A small network was shown many inputs. Here are its activations along a few directions, one row for each input.
Each table varies a few parts of the input and shows all the possible inputs, shuffled.
A made-up example of a description, with smaller parts first: one of 2 separate values, together with either a single point or one of 9 places along a line or (one of 5 places around a ring, together with one of 6 places along a line).
Shared parts are said once, and a part with two or three values counts as separate values.
In the rows, zero is written as 128.

Other details of the inputs shift rows strongly along two fixed directions, in all tables alike. That doesn't count.

Rows:
x1: [150 134 101 153 164 166 126 195  65  95 138]
x2: [118 129 145 115 134 143 132  56 146 135 164]
x3: [ 93 126 149 101 153 105 138  61 143 121 129]
x4: [149 116 109 142 159 203 105 171  59  99 129]
x5: [147  95 105 160 174 197 122 162  69 101  95]
x6: [136 138 146 144 133 103 163  70 149 121 152]
x7: [139 143 129 121 140 124 144  69 160 134 181]
x8: [121 105 122 160 174 173 113 180  56  97 118]
x9: [108 111 139 137  31  93  94 202 174 181  82]
x10: [114 142 133 106 161  85 150  73 156 119 144]
x11: [136 145 113 110  33  96  93 219 181 180 129]
x12: [133 133 149 108 133 133 138  49 141 136 120]
x13: [134 142 125 122 142 114 160  60 158 128 135]
x14: [ 98 152 151 106 126 126 142  65 126 119 151]
x15: [163 111 102 180 174 163 130 178  74  96 114]
x16: [ 98 135 141  82 132 105 139  65 133 119 124]
x17: [150 128 120 119  44  89  98 209 188 191  91]
x18: [111 105 150 143  26  96  99 205 174 180  94]
x19: [109 153 141 121 145  90 153  76 146 123 160]
x20: [152 117  89 131 182 154 122 194  63  86 111]
Each input here is: one of 2 separate values, together with either one of 4 places along a line or one of 6 places along a line.
Question: The inputs of x15 and x9 match in every part but the choice among 2 separate values. If x19 is changed in the same way as x15 into x9, which row does it become?
Answer: x8
Question: Start at x2 and move only the place on the line of 6, one step at a time. The first step leads to x4. Which rows follow, in order?
Answer: x14, x8, x3, x16

Rows:
x21: [138 130 120 124 161 147 126 118 111 114 144]
x22: [137 108 118 136  86 153  93 200 130 155  98]
x23: [125 131 144 112  98 114 132  78 169 155 122]
x24: [132 158 109 115 117  82 154 104 184 141 153]
x25: [122 128 123 113 160 146 127 116  98 105 121]
x26: [127 122 126 127 161 130 137 117 102 103 115]
x27: [109 134 150 111  90 123 130  81 163 152 137]
x28: [129 116 114 134 100 136  95 222 123 145 125]
x29: [129 125 122 118 162 138 132 115 100 108 114]
x30: [113 118 120 121 116 138 107 186 105 127 110]
x31: [143 125 125 138 170 132 141 107 114 107 141]
x32: [171 146 103 142  85 132 111 220 126 144 137]
x33: [109 128 131 129 155 140 131 120  91 101 130]
x34: [104 145 145 115 105  94 133  97 163 143 158]
x35: [139 125 128 151 165 127 143 123 113 110 137]
x36: [138 116 137 159 147 148 142 107 112 116 120]
x37: [122 125 131 138 162 126 143 118 100 103 114]
x38: [105 134 153 124  89 116 132  82 161 148 138]
x39: [123 121 143 125  64  99 120 131 181 168 109]
x40: [145 126 119 130 165 139 131 118 113 116 136]
Question: What is each input in this table made of?
Answer: either one of 2 separate values or (one of 3 separate values, together with one of 6 places along a line)
Question: Which other rows does x27 become when the choice among 3 separate values takes its other values? List them by row number.
Answer: x28, x30
Question: Which other rows belong to the same alternative as x32? List them by row number.
Answer: x24
